Each row has a name. Each piece below is followed by the name of the row it came from, unless a question asks for something else. Each question is about the rows just above it. Places in a row count from 0.

[-39  17 -39  29 -38  47  58  28 -27 -43 -13 -39 -42 -31 -43  19] -> L
[-39  17 -39  41 -38  47  58  28 -27 -43 -13 -39 -42  23 -43  24] -> S
[ 29 -39  28  -8  27  -9 -12 -48   2  31  -9  27  26   8  30 -40] -> T
[ 29 -39  28  -8  27  -9 -12 -48   2  30  -9  27  26   8  17 -40] -> U
[-39  17 -39  41 -38  47  58  28 -27 -43 -13 -39 -42  23 -43  24] is in which row? | S
Which row holds [ 29 -39  28  -8  27  -9 -12 -48   2  30  -9  27  26   8  17 -40]? | U
Where in the named rows is [31]? | T, 9

[ 26  26 -34  23 -35  25 -34  28  34  35 -14 -38  -4 -34 -35 -19 -38  25] -> R
[  6 -44  21 -43  20   3  20   3   4 -48  -3  22 -12  19  17   1  32 -10] -> Y
[  6 -44  21 -43  20   3  20   3   4 -48  -3  22 -12   2  17   1  21 -44] -> P
which: [ 26  26 -34  23 -35  25 -34  28  34  35 -14 -38  -4 -34 -35 -19 -38  25] | R
Where in the named rows is [28]? | R, 7

[ -4 -32 -40  45  28  -4  32  62   1] : N
[-18  51  63 -18 -33 -21 -20 -19 -24] : C
[-15  51  63 -22 -35 -17 -29 -16 -21] : G
Where in the named rows is [-17]? | G, 5
Row and place of [-15] in the named rows: | G, 0

[ 12  -3   1  24  42  18 -28]  vom
[ 24 -13 -32 -10  14  31  22]  pubo
[  4  18   6  -6  17  12 -63]  Vidi
[-42 -21  -5  41  -4 -16   6]  rubag
[ 25 -13 -32 -10  13  31   7]  zek
[-39  28   7 -19  -1  29  12]  tikat
[24 17 -7  6 23 17 14]  ritip
[-1] is at row and place | tikat, 4
Where in the named rows is [-6]? | Vidi, 3
Where in the named rows is [4]? | Vidi, 0
Row and place of [13] in the named rows: | zek, 4
Where in the named rows is [-28]? | vom, 6
[-7] is at row and place | ritip, 2

[-8  8 24 30 12 27  8] = vesi
[ 47 -19  34   9  23  18 -17] = bes
[ 47 -19  34  32  23  18 -17] = pinu
[ 47  11  19  46  -7 -54 -18] = lud
The row with [ 47 -19  34   9  23  18 -17] is | bes
Where in the named rows is [-7]? | lud, 4
Where in the named rows is [9]? | bes, 3
[19] is at row and place | lud, 2
Row and place of [32] in the named rows: | pinu, 3

[-16  -5   4  30   5 -37  20 -36 -43  46   6 -12 -11  35  26   6  -6  31
   2  -2  23 -22   4 -10  14  -1  12 -26 -10  13 -11 -32  11  13   7   6
  -9  32  14  -8  22 -12  15  18  -5  10  23   7  -1  -2 -11 -39 -15  29] : zev
[ -7  14   2  -1  15 -13  -1 -21  31 -17  -1 -15  -1  -9  15  16  30  -9
   1 -10 -17 -14   0 -20   4  16 -52  17 -10  -7  13  28  11  -7 -10  -2
  -7 -25 -43   8  -8 -28   7   0 -26  -2  -9   3   6   8  36   4   9  -8] : mupi
[ -7  14   2  -1  15 -13  -1 -21  31 -17  -1   0  -1  -9  17  16  30  -9
   1 -10 -17 -14   0 -20   4  16 -52  17 -10  -7  13  28  11  -7 -10  -7
  16  10  33   0  16  13  -7 -21  10   9   5   4   1  28 -37  23 -16 -17] : zim
[ 11 -14 -32 -17 -27  28 -37 -15 -29  -6 -12   8   2   1 -11 -14  21  12
  -1  -1  20  16  11  27 -13  -4  28  19  -9   1  -4  10 -18   5   9  -7
  16  10  33   0 -22  13  -7 -21  10   9   5   4   1  28 -37  23 -16 -17] : mufa
[-39] is at row and place | zev, 51
The row with [ -7  14   2  -1  15 -13  -1 -21  31 -17  -1 -15  -1  -9  15  16  30  -9
   1 -10 -17 -14   0 -20   4  16 -52  17 -10  -7  13  28  11  -7 -10  -2
  -7 -25 -43   8  -8 -28   7   0 -26  -2  -9   3   6   8  36   4   9  -8] is | mupi
Which row holds [ -7  14   2  -1  15 -13  -1 -21  31 -17  -1   0  -1  -9  17  16  30  -9
   1 -10 -17 -14   0 -20   4  16 -52  17 -10  -7  13  28  11  -7 -10  -7
  16  10  33   0  16  13  -7 -21  10   9   5   4   1  28 -37  23 -16 -17]? | zim
Where in the named rows is [32]? | zev, 37

[-28  41  20 -13  44 -13 -40] = sova
[-47 -14  32 -22 -14 -33   4] = fike
[ 50 -36  21  24 -41  26 -20] = Poku
[21] is at row and place | Poku, 2
Where in the named rows is [-41]? | Poku, 4
[4] is at row and place | fike, 6

[ 19   6 -38 -13 -18] -> getu
[-14  28  -6 -22   9] -> sif
[41 11 12 30 48] -> luza
[-17  14 -51  36  12] -> mubub
[  8   7   1  44 -18] -> biv
[-17  31 -40   4 -11] -> zuzer
[ -6   6 -16  15 -18] -> fum
[ 21  32   8  45 -26] -> Libu
[ 24   7  35 -16  12] -> Luv
Where in the named rows is [41]? | luza, 0
Row and place of [-26] in the named rows: | Libu, 4
Where in the named rows is [14]? | mubub, 1
Row and place of [30] in the named rows: | luza, 3
[31] is at row and place | zuzer, 1

[ 11 -23  16  15] = rer
[60 -8 -1 17] = vit
[ 11 -23  28  16] = der
[ 7 10 37 24] = nenok
[30  4  8 -7] = Sitor
[ 10 -23 -13  19] = Gevu
Row and place of [-7] in the named rows: | Sitor, 3
Row and place of [60] in the named rows: | vit, 0
[24] is at row and place | nenok, 3
Row and place of [-13] in the named rows: | Gevu, 2
[8] is at row and place | Sitor, 2

[ -6  -1  -7 -10  -7  -9   6   5  -6   7   1   7   0 -15  -2   5   2   7
   3  -4  -5  -5   2   3   2  -2  -1   1 -15   0  -6  11   2  -4   5  -8
   1  -2   1  -4   1  -3   3  -5  10   2]  Duben
[-13   1 -35 -18 -12   7  12   1 -10  21  -4  19 -12 -29  -9  16   1  15
   1 -10  -2 -15  -3   3  -6  -2 -10 -12 -24 -10 -12  15  18 -10   9 -14
  -1   4   8 -11  -3   9   0  -8  14   3]  lov
[ -1 -22  -4 -24  18 -16 -58  17  -5 -42 -29   4  39  -7  11 -26  -9  49
 -21 -26  12 -15 -20  15   9  13  42  45 -35  57  -8 -21 -20 -50 -43  -6
 -17   2  -6  21  33 -18 -11 -21   0  35]  kozu
[ -9  -2   1 -14  -7   2   8  -1  -2   3   2  -3   4 -15  -1  -6   9  13
  -4   2  -8  -4  -4   1   8   5   2  11 -10   8  -4   9  -5  -1   8   2
   2  -7   0   0   3  -7   4  -6   9  -1]  Muged
[ -6  -4  -1   3  -9  11  29  10  17  -7   1  -6   7  -4 -18 -12 -10  20
  10  17 -24  -4  11  -5  -2 -17   6   5 -24 -11  -2   2  -1 -12   7 -32
  -2  -4  -5   3  17  -6  13 -10  21  -2]  vov
[ -8  -2   3  -6  -1   1   4   7  -2   2   2   2   7  -8  -2   1   5   4
   6  -2  -5  -1  -4   4   4  -4   6  10 -11   4  -8   7  -3   0   2  -4
   1  -8  -1  -3   1  -9   3  -4  13   0]  pom
[ -9   0 -16 -13  -9   5   8   4  -7  12  -1  11  -4 -20  -4   9   2  10
   3  -6  -4  -8  -3   3   0  -3  -4  -3 -18  -3  -8  12   7  -6   7  -9
   0   0   3  -7  -1   1   2  -6  12   3]  Vurob
[ -3  -9   8  -2   1   3   5   9   1   6   4  -1   5  -9   2   0  -1   0
  18   5   4   4   1   3   7   0  10   7  -6   0  -8  13  -7  -6   2  -7
   0   1  -1   1   8 -12   6  -8  11   2]  Geku
[ -4 -11   7  -9  -7  -1   0  16   4  -8   8  -3  10  -5  -6  -3   8   6
   1 -15  -3  -1  -7  15   0  -1   3  25 -24  13   6  29 -21  -5   0   1
  11  -2 -11   0   3  -7   9  -5   3   3]  Bel
[  6   6   9 -13  -2   1  -7   9   4  -4   4   5   7 -16  -3   2   1  13
  -1   3 -11   1 -16  -6  22  -5   9  11  -8   4  -3   3  -2  -6   4  -6
  14  -8   5   6  -3 -16   7  -1  10   2]  Gov
[-11   0 -27 -16 -11   6  10   2  -8  17  -3  15  -8 -25  -7  13   1  13
   2  -8  -3 -12  -3   3  -4  10  -8  -8 -21  -7 -10  14  13  -8   8 -12
  -1   2   6  -9  -2   5   1  -7  13   3]  gafem
[ -8  -2   3  -6  -1   1   4   7  -2   2   2   2   7  -8  -2   1   5   4
   6  -2  -5  -1  -4   4   4  -4   6  10 -11   4  -8   7  -3   0   2  -4
   1  -8  -1  -3   1  -9   3  -4  13   0] is in which row? | pom
[ -9   0 -16 -13  -9   5   8   4  -7  12  -1  11  -4 -20  -4   9   2  10
   3  -6  -4  -8  -3   3   0  -3  -4  -3 -18  -3  -8  12   7  -6   7  -9
   0   0   3  -7  -1   1   2  -6  12   3] is in which row? | Vurob
which: [ -9  -2   1 -14  -7   2   8  -1  -2   3   2  -3   4 -15  -1  -6   9  13
  -4   2  -8  -4  -4   1   8   5   2  11 -10   8  -4   9  -5  -1   8   2
   2  -7   0   0   3  -7   4  -6   9  -1] | Muged

[-5 -7  1  2  0 12] -> Zige
[-14 -60   7   5   0   7] -> Gevet
[-20 -44   6   7  -1  45] -> mume
Where in the named rows is [6]? | mume, 2
Where in the named rows is [-20]? | mume, 0
Row and place of [2] in the named rows: | Zige, 3

[-26  10  60 -26] : ruko
[  3 -26  53 -25] : govo
[  3  10  46 -27] : pema
Which row holds [-26  10  60 -26]? | ruko
Row and place of [-27] in the named rows: | pema, 3
Row and place of [-25] in the named rows: | govo, 3
which: [  3  10  46 -27] | pema
Where in the named rows is [46]? | pema, 2

[ 11  60   8  22 -23  -1   4   2  -9   5]  tus
[  1   5   1 -22  -7  -3 -60  12   2  -9]  bemi
[ 11  12  -5 -15  -7   0  41  -6  -5  -5]  mek
[-20   8  19  10   7   2  -2 -16   7  -1]  keta
[  1  13   1 -17  -7  -5 -60  12   2 -14]  Gorur
[ 11  12  -5  -1  -7   0 -34  -8 -16  37]  buv
Where in the named rows is [-8]? | buv, 7
Where in the named rows is [-20]? | keta, 0
[41] is at row and place | mek, 6
which: [ 11  12  -5 -15  -7   0  41  -6  -5  -5] | mek
which: [  1   5   1 -22  -7  -3 -60  12   2  -9] | bemi
Row and place of [-14] in the named rows: | Gorur, 9

[-18 -47  57 -48] : nud
[-55 -43  52 -41] : fidu
[ 45  46 -44 -50] : geza
[-17  46 -44  46] : pese
[-56  38  15 -45] : zuvo
[-20 -50  57 -48] : tumiz
[15] is at row and place | zuvo, 2
Where in the named rows is [52]? | fidu, 2
Where in the named rows is [-56]? | zuvo, 0
Row and place of [-43] in the named rows: | fidu, 1
Row and place of [45] in the named rows: | geza, 0
[-18] is at row and place | nud, 0

[-17  48 -40 -10 -41]  sisok
[ -2 -19  10 -52 -32]  goz
[ -1  21 -14  51  29]  Fasol
[-15 -15  -6  10 -17]  kir
[ 11 -17   6  43  37]  Nibug
[-20  17 -14 -30 -34]  maz
[-15  50 -39  10 -17]  lub
Row and place of [-52] in the named rows: | goz, 3
[48] is at row and place | sisok, 1
Where in the named rows is [-19]? | goz, 1
Row and place of [11] in the named rows: | Nibug, 0

[  2  28  -7   9  14 -42 -13 -15   0 -10  14   2 -11 -13 -20  14] : mati
[ 9 -1 14 -6  9 36  0 -6 21 26  5  3 -4  6  1 10] : Kadab
[  2  32  -7  10  16 -48 -14 -16   0 -12  16   2 -12 -14 -22  16] : rut
[  4  40  -8  14  21 -58 -17 -19   1 -14  21   4 -14 -17 -27  20] : mamos
[ -7 -19  -8  16 -25  -8  29  46 -32 -28 -16   5  37  17  38 -25] : vif
[11 -8 17  7  1 42 24 26 10 18  1 12 23 23 29  1] : madug
[10 -2 17 -7 10 42  1 -6 24 29  6  4 -4  8  2 11] : pugo
[ 7 -9 11  9 -4 29 24  3  1  7 -2 10 25 20 30 -4] : sed
[ 9 -2 15 -6  9 38  1 -5 21 26  5  4 -3  7  2  9] : nepot
[10 -4 17 -5  9 43  5  0 21 28  5  5 -5 11  7  9] : ganos
Which row holds [ 9 -1 14 -6  9 36  0 -6 21 26  5  3 -4  6  1 10]? | Kadab
Where in the named rows is [-11]? | mati, 12
The row with [  4  40  -8  14  21 -58 -17 -19   1 -14  21   4 -14 -17 -27  20] is | mamos
which: [10 -2 17 -7 10 42  1 -6 24 29  6  4 -4  8  2 11] | pugo
[-48] is at row and place | rut, 5

[61 -1 -1  4] -> Zuk
[ 16  43 -38  11] -> beke
[ 13  29   9 -37] -> dogo
[ 14 -14  28 -50] -> padu
Row and place of [16] in the named rows: | beke, 0
[9] is at row and place | dogo, 2
Row and place of [11] in the named rows: | beke, 3
Where in the named rows is [28]? | padu, 2
Row and place of [4] in the named rows: | Zuk, 3
Row and place of [14] in the named rows: | padu, 0

[-24  12  19 -40  -9 -31  -4   1  35  -8  35  48  33  -3 -11 -13] : Pumud
[-24  12 -17 -40  -9 -31  -4   1  35  -8  29  48  33  -3 -11 -13] : parip
[-35 -27   0 -12  17  31  18  54   4  -8  20   4  19 -29  50  41] : Guzez
[  2  11  -2  15  -2  38  -6  -2 -50  -5 -19 -54 -17  15  12  18] : Losiv
[-40  20 -12 -22 -23 -31 -24 -24  -3 -12  33  14  33  10 -23 -16] : netu
[ 23  42  -5 -20 -10 -43   2 -39   9 -13   3  16   4 -39 -48 -37] : Suv
[-10] is at row and place | Suv, 4
The row with [-35 -27   0 -12  17  31  18  54   4  -8  20   4  19 -29  50  41] is | Guzez
[9] is at row and place | Suv, 8
Row and place of [-27] in the named rows: | Guzez, 1
[-37] is at row and place | Suv, 15
Which row holds [-40  20 -12 -22 -23 -31 -24 -24  -3 -12  33  14  33  10 -23 -16]? | netu
which: [ 23  42  -5 -20 -10 -43   2 -39   9 -13   3  16   4 -39 -48 -37] | Suv

[ -8  46 -38   6  50  -1] -> pilos
[16 11 17 44 -7 28] -> tib
[ -8  -7  -9  29  -2 -26] -> foses
[-36  13  -6 -25  -1  11] -> til
[-38] is at row and place | pilos, 2
Row and place of [-2] in the named rows: | foses, 4
Row and place of [-6] in the named rows: | til, 2
[29] is at row and place | foses, 3
[17] is at row and place | tib, 2
Row and place of [13] in the named rows: | til, 1
Where in the named rows is [28]? | tib, 5

[ 27   8 -28  -5  10 -11 -15   5   4 -15  -5  -7  14  -3 -15   8   5   1
  18  -2  -1  -3  -3  18  12  -3   6  14   0 -11  -8  12   7   6  12  19
   4  -1 -13] = fofeg
[ -8  -7   0   7   5  -1  -3   3 -15   1   1   1 -14  -1   4  -6   2  -5
  -5   1  17  -8   0  12 -29  -8  -6 -11  10  -8   0   9  -2  12  12  10
  -6  12 -13] = Senum
[ 39 -19 -33  22  -7   6  22   4  21 -10  21  -1  -3   3  -3 -22 -14 -10
   2  -4  -1   9   3  -5 -25   9 -17   4   4  11   3  -1  30  -2  12   4
  -6   1  -9] = fimif
[ -9  21 -23 -10  21 -12 -32   8   1   1 -26   5  27 -16 -14  28  13  19
  24  -6  -8  -3 -13   8  52  -3   3  14 -12 -20  -1  -3 -17 -19  12   2
  23 -14   6] = delip
[ 23  -7 -40   6  11 -10  -6 -20   6 -20   9 -10  10   9  -9   2  -9  -3
  27  -6   8 -11  -5   9   7 -11   0  -5  -6   6  -3   2  -5  12  12  10
 -11  -2 -10] = Fulu
[ 19  -6   8  -5  -9  -1  16   0   1   2   6 -10  -6  12  -1  -6   5  -7
  -3   7 -14   1  10  -2  -3   1  13   7   1   4  -4  -1   9  17  12   4
  -6   4  -1] = tas
[ 25  -3  -3  -9  -1  -4   1   1  18  -2   6 -12   8   3 -17  -2 -11  11
  12   1  -4   9   2   2  13   9  11  19   7   7   2   7  12  -3  12   6
   2  -1   7] = sel
[-11   5 -17  10  19  13   0   6 -10   7   1  20  -6 -17  13   1  11  -9
   3  -4   0 -18  -5  -5  -7 -18 -14 -17  -5 -16   8 -12 -13   7  12  -5
  19   5 -10] = Dolo
[  8  -3  -7   3   2   4  -1   1  13   9  10   1   3  -9   3  -8  -7   1
  12  -1   3   6   5 -10  -1   6  -3  -7   4   6  11  -9   1 -16  12   2
  -5 -10   9] = zolod
[  7  -3   0  -2 -15  -2  -1 -23  17  -3  13  -8   7  11  15  -3   3 -14
  15   2 -14   7   9 -18  16   7   8 -21 -12  22   5 -18 -10 -16  12  -2
 -17 -29  17] = teso
[ 20  -4 -27 -10  13  -5 -16  10   8   1  -4   5  27 -19   0   7  10  -8
  20   5 -10  -2  10  -3  20  -2   6  -2 -13 -11 -10 -12  -3 -14  12  18
  19 -26  -6] = Kikal
Row and place of [-33] in the named rows: | fimif, 2
which: [ 23  -7 -40   6  11 -10  -6 -20   6 -20   9 -10  10   9  -9   2  -9  -3
  27  -6   8 -11  -5   9   7 -11   0  -5  -6   6  -3   2  -5  12  12  10
 -11  -2 -10] | Fulu
which: [ 27   8 -28  -5  10 -11 -15   5   4 -15  -5  -7  14  -3 -15   8   5   1
  18  -2  -1  -3  -3  18  12  -3   6  14   0 -11  -8  12   7   6  12  19
   4  -1 -13] | fofeg
[  8  -3  -7   3   2   4  -1   1  13   9  10   1   3  -9   3  -8  -7   1
  12  -1   3   6   5 -10  -1   6  -3  -7   4   6  11  -9   1 -16  12   2
  -5 -10   9] is in which row? | zolod
which: [  7  -3   0  -2 -15  -2  -1 -23  17  -3  13  -8   7  11  15  -3   3 -14
  15   2 -14   7   9 -18  16   7   8 -21 -12  22   5 -18 -10 -16  12  -2
 -17 -29  17] | teso
which: [ 20  -4 -27 -10  13  -5 -16  10   8   1  -4   5  27 -19   0   7  10  -8
  20   5 -10  -2  10  -3  20  -2   6  -2 -13 -11 -10 -12  -3 -14  12  18
  19 -26  -6] | Kikal

[-19   3  -6   6  29 -52 -17 -32  -8 -21  26  28  33  12] -> dek
[ 40  19 -21  17  38  18  40 -23   9  18   4 -27 -19   2] -> gesam
[-10   1 -20  16  -8 -51 -18 -32  -1 -26  26  19  21  12] -> tid
[ 40  16 -18   5  15  29  40  -7  24 -20   3 -14  35  16] -> vufa
[ -6 -12   1  -7   4  22  16  -6 -17 -23 -15  28 -41 -15] -> lasil
[-11 -10  17  -6 -20  29  13   7   4  14  -1   7 -43 -27] -> kub
[ 30  19   4  14  38  -6  22  -3  24  14  -8 -14  52  20] -> dinef
[ 40  19 -21  17  38  18  40 -23   9   6 -14 -25  52  20] -> vetel
[-29   7  17  17  12  23 -17   0 -13 -14  -8 -14 -39 -27] -> dur
which: [-19   3  -6   6  29 -52 -17 -32  -8 -21  26  28  33  12] | dek
which: [ 40  19 -21  17  38  18  40 -23   9   6 -14 -25  52  20] | vetel
[15] is at row and place | vufa, 4
Where in the named rows is [-25]? | vetel, 11
Which row holds [ 40  19 -21  17  38  18  40 -23   9  18   4 -27 -19   2]? | gesam

